These are the activations of a small neural network, seen along a few directions. Each row is one input.
Each table varies a few parts of the input and shows all the possible inputs, shuffled.
A made-up example of a description, with smaller parts first: one of 2 separate values, together with either a single point or one of 9 places around a ring or (one of 4 places along a line, together with one of 5 places around a ring).
Shared parts are said once, and a part with two or three values counts as separate values.
(in the rows, 128 means zero)

Other details of the inputs shift rows strongly along two fixed directions, in all tables alike. That doesn't count.

A family of inputs:
x1: [128 119 147  88 121 114 117 135 174 124  98]
x2: [130 124 174  74 127 137 130 138 162 137  92]
x3: [ 94 120 133 120 143 102 105 130 162 131 128]
x4: [113 123 168  95 165 132  95 127 133 106  97]
x5: [154 134 211 124 109 115 130 142 168 114  99]
x6: [102 129  72 178 165 102 131 126 143 126 164]
x7: [173 126  83 157 107 157 152 100  53 165 152]
x8: [103 124  73 162 138  81 130 111 140 149 164]
x9: [159 131  85 160 102 162 139 117  41 162 151]
x10: [ 95 119 161  92 145 113 105 126 155 122 104]
x11: [160 126 173  93 124 186 113 133 103 113  81]
x12: [ 98 123 151 103 158 121 105 130 158 104 104]
x13: [138 137 109 114 110 156 146 132  70 153 117]
x14: [105 116 129 114 154  83 114 108 150 131 128]
x15: [128 122  99 166 111  99 146 130 156 117 210]
x16: [168 125  93 165 111 168 146 104  49 167 158]
x17: [113 133  72 157 125  91 155 129 154 161 165]
x18: [141 127 113 129 109 160 128 126  65 142 122]
x19: [160 132 166  88 118 184 107 135  98 112  75]
x20: [114 126 118 128 105  78 157 130 184 133 196]
x21: [181 156 156 160  98 140 174 127  83 151 133]
x22: [118 126 145  89 115 108 115 138 170 123  94]
x23: [124 121  77 177 130 106 136 123 162 141 170]
x24: [125 128 157  96 127 141 107 148 155 103  87]
x25: [129 123 167  85  95 101 128 134 174 107 148]
x26: [123 124 174  99 102 121 121 138 181  97 153]
x27: [131 130 142  84 107 151 116 123  89 125  79]
x28: [154 135  70 171 116 172 143 119  33 137 144]
x29: [142 138  75 143 109 157 153 111  39 164 139]
x30: [ 90 116 109 156 166  81 116 113 167 130 160]
x31: [142 135 141 196 142  82 157 150 196 112 156]
x32: [174 146 207 114  97 143 141 131 114 119  88]
x33: [104 121  72 176 131 103 139 129 152 133 164]
x34: [102 122  66 180 140 102 134 123 148 123 158]
x35: [ 86 128  97 135 152  78 142 117 166 150 153]
x36: [102 125 161  91 125 144 103 137 152 102  79]
x37: [154 123 158  92 110 166 113 128  99 134  95]
x38: [129 133 148  83 125 145 113 112  81 133  91]
x39: [132 140 112 116 125 154 130 120  64 160 123]
x40: [145 133 165 174 129  91 143 147 191 111 136]
x41: [ 99 121 128 132 182 102 114 129 156 108 132]
x42: [120 125 154  75 116 123 114 141 145 112  75]
x43: [146 141  71 171 147 170 142 104  24 139 154]
x44: [166 131 110 150 135 177 141 124  78 131 132]
x45: [102 129 170  86 145 140 100 128 142 113  92]
x46: [151 135 154  77 111 164 130 134 103 145  90]
x47: [112 129 151 106 124 128 109 143 175 113 102]
x48: [ 98 114  73 171 128  91 134 121 144 141 162]
x49: [122 122 120 135 149 120 128 146 181 109 123]
x50: [ 93 128  85 160 155  95 132 139 178 108 139]
x51: [166 138 122 138 102 165 147 130  69 114 175]
x52: [128 136 148 106 131 166 102 125  87 125 100]
x53: [153 125 193  72  81 162 118 134 101 112 129]
x54: [146 138  71 175 130 170 130 105  25 146 153]
x55: [100 123  86 159 154  97 140 150 178 108 144]
x56: [102 126 157  85 159 105 117 122 148 135 108]
x57: [101 111 167  93 157 106  98 123 151 123 109]
x58: [124 116  86 181 134 109 142 117 163 144 172]
x59: [152 141 159  90 129 182 115 150  97 104  75]
x60: [137 132 147 194 123  80 151 136 199 126 162]
Description of these inputs: one of 6 places along a line, together with either one of 2 separate values or one of 8 places along a line.
- Changing only the place on the line of 6 turns x34 into x50. The same change can be made to x40. Which row results? => x31
- List by row number the other rows that have the place on the line of 6 in common with x60. => x23, x26, x30, x33, x36, x45, x47, x52, x58
- Which other rows does x17 become when the place on the line of 6 takes its other values? List them by row number. => x9, x22, x24, x47, x59
- Which other rows does x40 become when the choice among 2 separate values takes its other values? List them by row number. => x15
- Start at x7 and move only the place on the line of 8, one step at a time. The first step leads to x1. Which rows follow, in order? => x22, x42, x27, x8, x38, x14
- Which other rows does x5 become when the choice among 2 separate values takes its other values? List them by row number. => x53
- List by row number the other rows that have the place on the line of 6 in common with x13. => x2, x17, x20, x21, x29, x35, x39, x46, x56

A family of inputs:
x61: [144 123  79 180 106 116 149 121 126 137 167]
x62: [127 116  93 157 105  92 151 102 109 161 178]
x63: [163 137 137 124  88 184 129 131  59 117 123]
x64: [159 130 145 104  87 157 135 107  36 147 128]
x65: [150 126 117  98 106 184 111 110  38 153 100]
x66: [122 121 200  89 153 137  93 139 172  90  68]
x67: [102 114 127 166 163  87 115 131 209 123 135]
x68: [158 128 125  97 113 188 115 104  39 140 117]
x69: [ 93 114 112 120 153  78 126 133 200 124 159]
x70: [ 75 117  91 118 146  70 120 130 199 134 134]
x71: [105 129  68 148 136 114 147 118 105 146 178]
x72: [113 123 191  88 149 130  90 146 167  86  62]
x73: [144 132  94 178 116 125 157 130 125 129 192]
x74: [157 149 131 120  90 183 137 136  53 124 112]
x75: [ 81 113 112 125 143  86 112 129 198 114 165]
x76: [155 128  90 177 120 121 160 124 130 140 180]
x77: [ 87 127 118 159 170  78 135 143 198 107 145]
x78: [150 142 128 135 133 179 122 122  50 145  80]
x79: [138 126 199  77 115 139 106 156 180  87  90]
x80: [ 86 131 174  39 129 135  95 145 156 101  68]
x81: [110 115 115 152 119  82 132 143 221 126 141]
x82: [126 128 204  83 159 138 104 144 171  94  69]
x83: [169 137 149 135 138 188 127 122  54 138 100]
x84: [155 131 136 140 128 182 115 118  53 137  89]
x85: [123 115  70 158 131 119 129 104 119 161 173]
x86: [135 140 119 170 110  88 157 106 109 157 193]
x87: [133 135 227  65 117 103 118 128 166 125  88]
x88: [150 137 120  88 122 180 134 111  36 148 106]
x89: [123 117 126 150 133  86 143 147 223 129 154]
x90: [116 132 197  78 160 133 111 145 167  96  54]
x91: [157 139 141 131 140 181 134 124  53 141  88]
x92: [141 128  92 182 109 126 145 127 125 125 191]
x93: [ 90 110 109 125 146  80 113 128 200 118 157]
x94: [ 94 120 181  43 126 138  85 141 158  95  78]
x95: [151 146 128 134 135 174 121 123  46 128  91]
x96: [143 138 117 172 112  83 157 106 110 161 186]
x97: [111 139  76 189 148 116 137 122 107 132 154]
x98: [114 121 193  88 149 131  92 140 170  92  57]
x99: [116 133 207  83 157 143 102 150 169  83  82]
x100: [127 115  93 160 103  96 150 104 113 173 174]
x101: [ 83 117 100 116 155  71 133 137 194 127 147]
x102: [185 140 147 119 101 186 140 131  62 122 124]
x103: [115 117  61 154 127 110 130 103 111 149 165]
x104: [138 120 200  77 113 144 109 152 189 106  80]
x105: [142 134  83 175 118 115 165 134 122 137 172]
x106: [101 116 124 166 165  80 116 136 204 104 146]
x107: [150 124  88 181 112 122 149 121 129 136 178]
x108: [113 123 116 148 132  80 153 149 218 133 142]
x109: [150 131 148 103  84 164 134 109  34 143 135]
x110: [106 127  54 150 131 106 135 118 104 151 160]
x111: [128 134  83 188 158 112 150 124 108 134 156]
x112: [117 123 191  40 140 139  99 137 166 110  77]
x113: [102 127 108 146 126  76 141 146 217 121 137]
x114: [134 134 194  68 120 136 126 153 179 101  72]
x115: [171 136 132 126  90 177 130 131  60 121 116]
x116: [150 136 122  89 119 185 131 114  37 161 100]
x117: [125 127  92 196 147 125 130 119 112 123 175]
x118: [114 118  62 155 126 109 128 112 107 142 169]
x119: [135 136  73 176 110 113 154 134 120 137 161]
x120: [ 85 118 117 165 158  80 114 136 199 101 143]
x121: [ 87 125 108 159 166  73 124 133 202 119 121]
x122: [116 119 191  41 139 141  98 140 171 121  73]
x123: [151 137 135  91 118 193 124 116  35 134 131]
x124: [138 131  91 191 156 119 143 122 114 131 169]
x125: [144 137 109  94 109 183 118 113  33 161  91]
x126: [121 137 197  68 117 141 124 160 175  89  86]
x127: [137 134  72 179 108 118 157 130 128 155 153]
x128: [175 146 171 116  94 153 140 105  51 170 120]
- Describe the family of inputs behind these rows. => one of 4 places along a line, together with either one of 2 separate values or (one of 3 separate values, together with one of 5 places around a ring)
- Changing only the place on the line of 4 turns x94 into x103. The same change can be made to x123. Which row results? => x112
- Changing only the place on the line of 4 turns x75 into x68. The same change can be made to x77. Which row results? => x90
- Which other rows does x100 become when the choice among 2 separate values takes its other values? List them by row number. => x128
- Which other rows does x92 become when the place on the line of 4 takes its other values? List them by row number. => x79, x104, x107

A family of inputs:
x129: [181 133 105 144  83 162 154 122  75 147 157]
x130: [131 136  81 132 127 155 129 104  47 144 151]
x131: [114 126 193  50 145 149  87 140 145 105  41]
x132: [ 64 104  94 145 164  48 117 127 237 121 152]
x133: [117 120 132 153 141  72 146 129 186 129 157]
x134: [134 135 131 110 135 174 118 125  74 137  88]
x135: [116 122 129 148 116  73 147 134 198 130 158]
x136: [135 134  91 184 126 114 145 136 149 117 165]
x137: [103 118 152  90 145 120  98 132 158 118  85]
x138: [155 141 193  92 125 161 109 140 126 102  86]
x139: [173 141 113 148  85 157 153 118  67 152 153]
x140: [130 128 134  93 123 172 109 118  66 134 101]
x141: [160 137 169 112 100 161 133 127  73 140 114]
x142: [112 131  60 173 152 113 145 122 112 143 154]
x143: [118 127 229  68 144 116 103 150 209  94  77]
x144: [119 120  99 190 134  94 147 136 173 117 171]
x145: [115 122  69 143 132 134 134 117  81 146 166]
- Describe the family of inputs behind these rows. => either one of 8 places along a line or one of 9 places along a line
